A small network was shown many inputs. Here are its activations along a few directions, one row for each input.
In each table, some parts of the input vary, and every possible input appears once, in random order.
Descriptions start from the smaller parts, as in this example, which fits no table here: one of 2 separate values, together with either a single point or one of 11 places around a ring or (one of 4 places along a line, together with one of 5 places around a ring).
Shared parts are said once, and a part with two or three values counts as separate values.

Other details of the inputs shift rows strongly along two fixed directions, in all tables alike. That doesn't count.

A family of inputs:
row 1: [-36  -2  37  -9  18  15 -24  11 -90 -86 -41 -52 -11]
row 2: [ -2  -3  -9  -7 -18   1  -4   0  18  10  28   3  -1]
row 3: [ 13  -6 -16  19   4  -3  10  -1  18   9  -9   4  10]
row 4: [  6  -5   0 -14 -17  15  -2  -5  13  18  18   0  10]
row 5: [ 39  54   6   6  28   1 -18  26 -22 -36  12   0 -15]
row 6: [ 7  4 -1 13 -4  3  9 -6 28  5 -1 -1  2]
row 7: [ 47  53  15  -2  29  14 -18  22 -25 -29   1  -2  -4]
row 8: [  1   4  -4   7   0 -17  14 -14  21  -3   8  12  -4]
row 9: [ 27  54   4  -3  29   2 -30  37 -34 -11  14   7 -22]
row 10: [ -2  -4 -10 -13 -14  -9  -1  -9  13   7  31  11  -4]
row 11: [  8  -5 -18  19   4 -13  13   1  16   4  -2   9   7]
row 12: [  7  -8 -18  13   8 -22  16  -8  12   1   1  17   3]
row 13: [ 12 -11   8 -22 -16   7   0 -12   7  18  17   5   9]
row 14: [  3  -4  -7  -7 -18  12  -7  -2  19  14  21  -2   3]
row 15: [-11   1  -5  -3   2 -15   3  -3  10  22  10  20 -12]
row 16: [-5  3 -3  3 -3  4 -3  4 16 30 -1  6 -6]
row 17: [  3  -5  13 -12  -1  -1   3  -6   5  33  -6  14   1]
row 18: [-56 -66   6   7 -14  -3  21 -24 -20 -18 -47 -27  17]
row 19: [ 16  -7 -10  10   5   0  14  -3  13  11 -14   6  17]
row 20: [-77 -48  12  -4 -21  11   5  -9 -18   0 -39 -31  -1]
Description of these inputs: one of 4 places along a line, together with one of 5 places along a line.
Which other rows does row 6 become when the place on the line of 5 takes its other values? List them by row number.
Answer: row 1, row 5, row 7, row 8
A walk changes only the place on the line of 5. It starts at row 10 and steps to row 2. List the rest of the walk in order.
Answer: row 14, row 4, row 13

A family of inputs:
row 21: [  2  -2  -6  -8 -24  16   1  -4  31  19  24  -2   8]
row 22: [ 10 -15   9 -23 -16   1   2 -17  12  30  16  12   8]
row 23: [-15   0 -13  -4 -15  -5  -3   2  26  32  26  14 -12]
row 24: [  5 -10   1 -22 -19  -1   6 -16  17  17  27  12   8]
row 25: [-16   3 -15   1 -17   0  -5   5  30  32  25   9 -12]
row 26: [  8 -10   5 -14 -19  13  -2  -9  21  31  14   3   8]
row 27: [ 17 -12  -8   7   2 -16  26 -18  21   2  -2  15  17]
row 28: [-59 -15  -4  21  13  -6  -8  14 -51 -57 -37 -33 -16]
row 29: [108 119  24 -28  57  27 -63  63 -61 -12  32  19 -22]
row 30: [  1  -8  14 -24 -10   2   3 -10  11  43   5  16   3]
row 31: [ 12  -7   3  10  10  -7  21  -9  19  28 -25  14  12]
row 32: [  4  -8  -2 -17 -21   5   4 -12  22  18  26   7   8]
row 33: [ -2   1   8 -10 -15  19  -3   2  24  45   2   2   3]
row 34: [  9  -9 -11  13   4 -26  23 -17  24   2   2  18   4]
row 35: [  7  -3 -15  22   0 -15  19 -10  33   3   0   9   4]
row 36: [-47 -15  17  16  14  18  -8  15 -54 -45 -61 -45  -2]
row 37: [ 15  -4 -15  21  -3   1  20  -7  35   3  -5   1  17]
row 38: [-70 -19   9 -16  -5  -2 -23   9 -64 -42  -6 -26 -26]
row 39: [-61 -16  11  -9 -14  14 -25   8 -50 -53  -4 -42 -19]
row 40: [-46 -18  19  11  15  12  -6  10 -58 -45 -60 -40  -2]
row 41: [  8  -6 -13  18   2 -21  21 -13  29   2   1  14   4]
row 42: [  7  -7   2 -10 -21  18  -4  -5  25  31  13  -2   8]
row 43: [104 115  -5   6  76 -12 -42  59 -54 -41  26  33 -27]
row 44: [ -6   1  -8  -2 -22   6  -3  -3  34  19  29   1  -5]
row 45: [-70 -16   7 -12  -7   3 -25  13 -59 -41  -7 -31 -26]
row 46: [104 116  10 -25  51   8 -61  54 -56 -39  60  23 -31]
row 47: [-57 -19  30 -22  -5  21 -23   9 -65 -29 -30 -38 -11]
row 48: [  3  -5  -4 -12 -23  10   2  -8  26  18  25   2   8]
row 49: [ -3  -7  -2 -15 -17 -11   3 -15  20  17  31  16  -6]
row 50: [ 13  -9   5   5  12 -12  23 -14  15  27 -24  19  12]
row 51: [  9 -13   7 -19 -17   7   0 -13  17  30  15   8   8]
row 52: [ 19  -9  -6  19   0   3  16  -8  29  16 -16   1  17]
row 53: [ -4   1 -24  29   4 -15  15   3  34  16  -4  12  -2]
row 54: [ 16  -7 -12  16  -2  -5  22 -11  30   3  -4   5  17]
row 55: [-49 -14   0  24   6   4  -7   9 -42 -69 -33 -44 -10]
row 56: [ 17  -9 -10  12   0 -11  24 -15  26   2  -3  10  17]
row 57: [ -1  -7 -17  16   9 -31  21  -9  21  15  -1  26  -3]
row 58: [ 21 -14  -2  10   4  -8  20 -15  20  15 -14  11  17]
row 59: [-35 -32  18   2  12   0  -2  -5 -64 -58 -47 -34   3]
row 60: [ 20 -12  -4  14   2  -2  18 -12  25  15 -15   6  17]
What is each input in this table made of?
Answer: one of 2 separate values, together with one of 4 places along a line, together with one of 5 places along a line
The inputs of row 41 and row 46 match in every part but the choice among 2 separate values. If row 43 is changed in the same way as row 41 into row 46, which row does it become?
Answer: row 45
The inputs of row 50 and row 30 match in every part but the choice among 2 separate values. If row 27 is changed in the same way as row 50 into row 30, which row does it become?
Answer: row 24
A walk changes only the place on the line of 4. It starts at row 55 and steps to row 35. List the rest of the walk in order.
Answer: row 41, row 34
Which other rows does row 38 become when the place on the line of 4 takes its other values? List them by row number.
Answer: row 23, row 25, row 45
Which other rows does row 33 become when the place on the line of 5 takes its other values? List them by row number.
Answer: row 21, row 25, row 42, row 44
